These are the activations of a small neural network, seen along a few directions. Each row is one input.
Each table varies a few parts of the input and shows all the possible inputs, shuffled.
A made-up example of a description, with smaller parts first: line(4) and (point or line(11) or (values(3) and ring(8))).
Shared parts are said once, and a part with two or three values counts as separate values.

Other details of the inputs vary at random and push rows far along two fixed directions, the same in every table; ignore that.

Rows:
R1: [-23  -8  14  -3   6  -2  32   5  33 -17 -28 -16  -3   9 -27  37]
R2: [ 25   0 -19   8 -10   4 -28  -5 -33   6  27  15   1 -13  40 -46]
R3: [ 14 -24  -2  27 -21 -19  15  35 -17 -41  11  36  48  23  33   9]
R4: [ 31  10 -14  15  -8   5 -29  -6 -42   0  20  16   4 -14  31 -46]
R5: [-24 -12  25   1  -6   1  21   9  23  -1 -18 -24  -8  15 -30  27]
R6: [  2  22   2 -26  26  -1 -10 -30  11  21   5 -16 -25 -19 -17  -8]
R7: [  5  12   7 -21  33  10 -13 -20   0  25  10 -23 -21 -17 -15  -4]
R8: [-19 -18  32   4  -2  -1  21  -1  29 -12 -21 -26  -5  16 -32  43]
R9: [  3  13   6 -19  33  13 -12 -17   1  27  13 -24 -21 -16 -17  -5]
R10: [ 10 -38  -1  37 -30  -6  16  23  -8 -47  -6  19  32  17  33  11]
R11: [-16  23 -18 -25  14  16  -9 -13  10  42  -9 -13 -31 -17 -16 -12]
R12: [-19 -32  17  22  -3  23  30  12  25 -24 -28 -30  -3  10 -17  35]
R13: [  5  20   1 -28  26  -6 -10 -33  10  20   2 -14 -25 -20 -14  -7]
R14: [ 12  -5   0  21 -20 -28  19  18  -7 -47 -10  35  38  17  14  13]
R15: [  7 -35  -4  38 -32  -2  15  29 -12 -43  -3  20  33  19  34   5]
R16: [  2  -7 -17  29 -32 -12  15  29  -8 -40 -19  46  43  22  20  17]
R17: [ 12  18 -36  -8 -12  -6 -26  -1 -23  19  21  37   7  -8  35 -36]
R18: [  0 -19 -18  20 -31 -16  15  22   4 -35 -13  41  38  21  28  23]
R19: [-19  -7  35  11  -3   3  22   5  22 -15 -28 -25  -3  17 -42  39]
R20: [ 14  18 -35  -8 -11  -7 -28  -5 -22  16  21  37   8  -8  35 -34]
R21: [-24 -27  12  18  -7  21  30  20  19 -13 -30 -28  -7   8 -16  23]
R22: [ -2  14   5 -20  32  16 -10 -13   1  31   9 -26 -24 -16 -20  -7]
R23: [-25 -30  14  19  -5  24  31  18  23 -17 -30 -30  -6  10 -18  29]
R24: [-25 -14  28   2  -4   4  20   8  26  -4 -18 -26  -7  16 -32  33]
R25: [ 15  18 -34  -7 -11  -6 -29  -6 -22  15  21  37   8  -8  35 -33]
R26: [ -6  15  16 -21  14   7 -19 -24   5  33   9 -27 -30  -9 -24  -9]
R27: [ -3  14   4 -20  30  15  -8 -10   0  33  10 -25 -24 -15 -19 -10]
R28: [-10  22 -14 -23  17  17 -16 -23  12  35  -3 -10 -26 -16 -14  -4]
R29: [ -5  22  -1 -28  23   1  -7 -22   9  27   2 -17 -27 -18 -17 -12]
R30: [ 34  20 -10   2   8  -9 -27  -2 -42   4  29  25  16 -10  22 -34]
R31: [-23 -15  30   4  -3   4  20   4  27  -9 -19 -26  -6  17 -33  38]
R32: [ 27  10  -2  -3 -12 -20 -34 -14 -28   8  40  23   8  -2  27 -34]
R33: [ 22  18 -21 -12  -5 -26 -17  -6 -24   8  26  31   7 -12  30 -41]
R34: [  7 -14  -4  15 -21 -28  18  18  -1 -41  -1  33  35  17  23  11]
R35: [ -4  15   3 -20  28  13  -6  -7   0  35   7 -26 -25 -16 -20 -12]
Each input here is: values(5) and (point or line(6)).
The inputs of R7 and R10 match in every part but the values(5) part. If R27 is changed in the same way as R7 into R10, which row does it become? -> R23
Change only the line(6) part in R28. List by row number the other rows that result. -> R11, R17, R18, R20, R25
Change only the line(6) part in R34. List by row number the other rows that result. -> R1, R6, R13, R29, R33

Rows:
R36: [ -6 -23   2  19 -25  -6  13  19   5 -27  -4  15  23  21  14  18]
R37: [ 15  -9  12  17  -7   0  -8   6 -21 -10  14  -2   8   3  10 -13]
R38: [ 17  12 -11  -6  -7 -27  -9  -8 -10  -9  13  30  15  -1  19 -12]
R39: [  4   6  -4  -6  12  11  -9  -6  -7  15  12 -11 -13 -13   3 -20]
R40: [  9  27 -18 -18   3  -9 -23 -21  -6  17  11  18  -7 -12   9 -21]
R41: [ -4 -26   7  28 -18  12  15  18  -1 -21 -14  -6   9  11   4  12]
R42: [ -1  -4  11  -4   3  -3   0  -6   6   3   3 -11  -7   0  -6   4]
R43: [  8  14 -10  -9  15   6  -9 -14  -5   7   5  -1 -10 -15   3 -15]
R44: [  5  17 -16 -10   9   4 -12 -15  -2  14   0   5 -10 -15   2 -12]
R45: [ 15   3  -6  -1 -12 -22  -9   1 -13  -4  21  23  13   2  21 -18]
R46: [  2  15 -12 -12  13   4  -8  -5  -5  14   7   3  -6 -11   2 -14]
R47: [-18  -8  29  -4  22  21  12  -5  22  10 -15 -45 -23   0 -40  28]
R48: [  8   5 -14   1 -16 -13 -12   3 -12   0  17  26  12   4  23 -18]
R49: [  0  -6   8   9  -2 -11  17   8   8 -26 -10   8  18  12  -6  25]
R50: [  3 -17   7  17 -13 -15  17  23  -2 -31  -5  16  29  18   8  20]
R51: [ 16   2   0   4   5  16 -22  -9 -26  14  19 -14 -16 -16  13 -36]
R52: [  5   1  -7  -4   7  15 -16 -11  -8  21   9 -11 -16 -13   5 -17]
R53: [-10   3 -10  -1 -16 -14   9  13   8 -10  -9  26  18  14   4  13]
R54: [-26  -4   9  -5  14  24  18  -2  29  15 -25 -36 -25  -4 -35  24]
R55: [  4  23  -8 -23   7 -15 -10 -13  -2  19  10  12  -6  -7  -2 -12]
R56: [  0  -9   1  12 -13 -19  18  23   0 -27  -3  25  32  20   6  21]
R57: [-13  -9  -1   5 -14  -7  14  13  12 -16 -17  11  13  15   0  22]
R58: [ -5 -28   9  21  -8   9  19  20   3 -24  -8  -8  12  12   5  16]
R59: [  3  11   8 -11  17   4 -10 -11  -3  20  12 -16 -15  -9 -13  -9]
R60: [-28   7   1 -12  16  18  17  -1  30  15 -31 -24 -19  -2 -36  28]
R61: [-24   2  19 -17  19   6  18 -10  33  10 -27 -34 -24  -2 -42  31]
R62: [  3  10 -14  -9   8   7 -13  -9  -6  20   0  -1 -12 -13   4 -14]
R63: [ -1 -20  17  19 -15  -5  13  11   2 -24  -6  -5  10  13   0  11]
R64: [ 15  -2 -13   5  -4  -5  -9   7 -21  -6  12  18  12  -4  27 -20]
R65: [  3   8   2  -4   0  12 -20 -15  -9  19  10 -12 -19  -9   0 -21]
What do these inputs look like to the network? -> ring(5) and line(6)
The inputs of R46 and R39 match in every part but the line(6) part. If R60 is changed in the same way as R46 into R39, which row does it become? -> R54
Change only the ring(5) part in R64. List by row number the other rows that result. -> R50, R57, R61, R62
Change only the ring(5) part in R58. List by row number the other rows that result. -> R36, R42, R47, R52
